Each row below holds a small network's activations on one input, seen along a few directions.
In each table, some parts of the input vary, and every possible input appears once, in random order.
A made-up example of a description, with smaller parts first: one of 5 places around a ring, together with either a single point or one of 9 places along a line or (one of 3 separate values, together with one of 4 places along a line).
Shared parts are said once, and a part with two or three values counts as separate values.
(in the rows, 128 means zero)

Rows:
r1: [121 103 124 181 150 138  47 184 159 116  91 107  93 126  70 136 152  86]
r2: [108 127 117 164 143 116 118 141 137 161 102 117  78 123  99 133 183 122]
r3: [ 97 102 138 107  97 131  44 141 121 100  91 124 109  94  66 135  88  50]
r4: [129 137 116 203 161 133  96 191 129 140 105 101  88 118  96 139 175 117]
r5: [168 140 128 124 151 143 196 110 149 155 131 157 139 158 178 126 143 193]
r6: [167  64 142  90 135 121 168  80 165 127 133 127 198 135 172 144 134 221]
r7: [156  73 145  85 135 121 171  70 164 157 136 151 175 158 179 129 145 178]
r8: [ 87 161 111 128 110 116 117 141  92 128 124 120  90 114  99 122 125  86]
r9: [156 185 133 200 156 122 152 114 126 120 156  95 119  94 151 142 193 178]
r10: [106 169 109 169 129 133  96 191  85 105 129 104 102 109  93 127 116  81]
r11: [109  95 135 136 144 124  93 151 154 162  81 152  78 146  88 132 137 114]
r12: [ 98 134 117 147 118 139  46 185 116  81 115 110 105 117  70 127  94  50]
r13: [134 104 141  50 101 122 174  69 120 124 158 153 186 149 179 118  85 144]
r14: [133 219 127 165 123 123 153 115  80  85 179  97 130  83 152 129 134 143]
r15: [146 171 122  89 118 143 199 109 106 122 153 159 149 149 178 114  84 158]
r16: [156 125 126 129 142 129 189  99 154 177 163 140 155 165 183 110 166 162]
r17: [ 88 127 128 101 112 124  92 150 110 129 103 154  90 138  88 123  79  79]
r18: [122  71 143 140 127 129  45 140 162 134  68 121  98 102  65 143 145  85]
r19: [144  95 138  56 101 122 171  79 120  94 156 129 209 125 173 133  74 187]
r20: [135 157 121  94 108 129 192  99 109 143 185 144 167 156 183  98 107 127]
The inputs of r6 and r19 match in every part but one. If r1 is changed in the same way as r6 into r19, which row does it become?
Answer: r12
Describe the family of inputs behind these rows.
Answer: one of 2 separate values, together with either a single point or one of 4 places along a line or one of 5 places around a ring
Which other rows does r15 become when the choice among 2 separate values takes its other values? List them by row number.
Answer: r5

Rows:
r21: [ 99  71 141 143 113 129  14 161 152  97  77  99  99  97  45 134 113  61]
r22: [ 82  88 134 123 118 125  48 158 130 146  49 140  51 105  39 138 116  58]
r23: [108  68 130 140 127 129   9 187 133  82  60 100 115  96  45 161 109  85]
r24: [171  85 139 100 139 151 156 125 156 160 121 170 165 173 166 113 105 135]
r25: [112 201 133 173 129 108 115 129  86 119 172 113 108 101 125 126 146 101]
r26: [105 201 127 166 127 117 148 144  72 143 141 125  79 101 118 124 129 118]
r27: [133 109 109 141 150 113 168 129 162 191 131 131 123 168 140 122 184 175]
r28: [142  89 149  84 117 126 167  90 130 176 107 153 140 127 157 129 129 142]
r29: [146 125 136 147 146 109 135  82 168 163 139 129 130 122 141 141 195 175]
r30: [130 181 120 179 140 121 115 172  79  80 157  86 138  87 125 144 120 143]
r31: [155 107 136 160 142 125 139 101 176 136 139 103 146 110 138 133 175 195]
r32: [121 183 131 184 125 122 118 147  94  94 173  86 123  89 124 120 124 121]
r33: [112 108 151  59 108 105 131  56 131 110 150 155 157 143 153 131  93 134]
r34: [121  91 150  73 101 120 135  76 140  83 152 130 174 132 150 127  73 153]
r35: [ 94 184 102 165 134 117 146 176  82 149 166 116 100 144 127 110 135 103]
r36: [157 166 117 202 169 136 135 158 120  87 130  81 127  96 138 152 185 171]
r37: [100 149  93  78  93 133 161 136  96 137 146 139 140 152 133 100  93  89]
r38: [123 168  96 190 161 128 166 159 122 157 138 110  88 155 142 121 199 130]
r39: [142 126 133 140 142 114 168 100 154 185 106 142 100 123 137 137 180 191]
r40: [108  88 129 138 137 154  36 198 163 132  64 158  78 152  55 128  95  48]
r41: [138 165 111  89 107 162 147 144 117 119 139 163 141 155 142 103  65  96]
r42: [138 185 127 195 156 123 134 113 126 127 144 107  97 111 141 136 212 129]
r43: [148  88 152  92 120 121 135  71 144 153 138 139 169 126 162 133 144 126]
r44: [138 146 111  92  96 138 128 133  93  68 140 108 177  95 131 138  77 129]
r45: [168  68 142 102 129 136 136 116 133 111 124 115 203 115 155 152 119 169]
r46: [ 89  88 142 130 119 115  12 142 145 122  78 125  81 107  45 141 134  41]
r47: [105 108 147  51 106 112 164  74 116 132 118 170 128 143 147 126  78 151]
r48: [119 167 124  84  87 124 129  90 102 108 153 134 147 108 132 119 103  86]
r49: [157  70 152 106 114 137 138  90 152 126 139 113 187 116 158 127 124 146]
r50: [172 124 126 152 164 141 156 139 182 172 123 155 124 171 148 123 157 183]
r51: [160 184 114 200 175 157 155 168 143 139 129 132  90 158 150 124 170 137]
r52: [112 167 118  77  86 134 162 105  87 132 122 147 118 108 125 116  86 103]
r53: [131 201 122 176 148 146 135 184 104 132 158 139 102 147 135 114 107 109]
r54: [131  88 140  68 116 120 132 101 121  69 137 130 191 131 147 150  69 175]
r55: [133  71 123  89 127 123 169 116 137 180 129 145 164 171 158 111 132 127]
r56: [129 148 122  96  81 138 131 108 110  82 155 108 161  97 132 114  82 106]
r57: [133 105 139  64 126 140 151 115 144 117 136 186 152 189 162 110  59 143]
r58: [ 95  91 123  51 114 112 163 106 125 137 143 160 149 188 153 109  85 136]
r59: [ 70  69 109 126 123 122  47 189 142 150  73 133  73 148  46 125 122  42]
r60: [133 185 122 188 153 129 166 129 113 151 113 119  66 111 136 134 194 146]
r61: [166 106 127 156 157 125 137 127 159 121 124 104 162 108 136 156 171 217]
r62: [148 168 126 207 153 138 137 132 135 101 145  80 112  99 138 128 190 148]
The inputs of r35 and r53 match in every part but one. If r59 is changed in the same way as r35 into r53, which row does it become?
Answer: r40
The inputs of r41 and r56 match in every part but one. If r24 is changed in the same way as r41 into r56, which row does it become?
Answer: r49
Describe the family of inputs behind these rows.
Answer: one of 6 places along a line, together with either a single point or one of 6 places around a ring
Which other rows does r34 become when the place on the line of 6 takes its other values? List them by row number.
Answer: r33, r47, r54, r57, r58
Which other rows does r28 become when the place on the ring of 6 takes its other values? List them by row number.
Answer: r26, r39, r47, r52, r60
Which other rows agree with r48 in the place on the line of 6? List them by row number.
Answer: r25, r29, r33, r42, r43, r46
Which other rows agree with r61 in the place on the line of 6? List them by row number.
Answer: r23, r30, r36, r44, r45, r54

Rows:
r63: [112 100 140  47  86 135 107 110 117 107 129 160 157 143 126 114  42  74]
r64: [140 103 129  72 127 125 199  92 143 175 124 173 144 173 171 117 117 176]
r65: [144 150 126 118 117 122 170 102 100  82 179  97 189 108 174 133 115 176]
r66: [116 120 141 144 116 123  65 125 125  91 102  98 112  71  82 149 132 104]
r67: [ 82 208 100 183 129 133  97 200  85 135 123 124  42 128  77 109 126  46]
r68: [ 95  65 134  52 108 125 110 124 141 154  85 178 115 165 103 122  74  99]
r69: [174 127 134 195 173 136 140 140 160 131 129 105 136 120 147 145 187 194]
r70: [149 139 133  66 107 136 194  77 124 123 172 158 183 155 191 108  86 153]
r71: [110  64 130 129 135 122  77 143 165 165  84 136 100 148  87 126 154  86]
r72: [153 159 140 166 141 115 146  93 127 111 151  97 140  88 151 146 175 183]
r73: [125 249  99 204 154 134 187 165  82 156 166 124  71 135 151 109 175 121]
r74: [149 103 128 149 155 123 164 111 169 189 131 133 128 155 155 126 195 166]
r75: [135  92 130 170 150 139  52 174 161 106  81 107 108 112  76 151 145 115]
r76: [108 113 128  96  93 122  83 136  95  67 135 101 165  91 102 136  70 100]
Describe the family of inputs behind these rows.
Answer: one of 2 separate values, together with either a single point or one of 6 places around a ring
A walk changes only the place on the ring of 6. It starts at r63 and steps to r68. List the rest of the walk in order.
Answer: r71, r75, r66, r76

Rows:
r77: [113  62 134 136 138 125  71 142 172 176  56 138  78 130  70 138 167  95]
r78: [121 180 117 103 115 129 188 127  80 133 156 147 132 139 161 113  92 135]
r79: [160 176 108 184 168 155 160 184 133 123 132 128 114 149 144 127 138 172]
r80: [130 122 128  85 114 118 190  77 140 179 167 156 153 168 177 100 135 136]
r81: [166 128 131 165 167 123 185 100 159 167 147 123 139 148 180 132 208 193]
r82: [133  96 128 182 149 138  54 186 151 114 114  99 126 123  88 135 143  93]
r83: [125 187 129 128 103 129 134 110  86  92 167 112 140  95 141 121 108 100]
r84: [ 81 113 127  92 112 129  79 157 119 131  84 166  77 149  76 121  73  60]
r85: [161  37 155  29 107 129 150  64 160  99 124 150 223 138 169 142  67 198]
r86: [116 163 138 174 132 102 112 107 112 115 120  92  90  62 102 154 176 156]
r87: [102 145 113 130 104 130  85 156  96  80 142  98 135 107 100 123  99  69]
Describe the family of inputs behind these rows.
Answer: either a single point or (one of 2 separate values, together with one of 5 places along a line)
Which other rows does r86 become when the place on the line of 5 takes its other values? List them by row number.
Answer: r77, r79, r81, r82
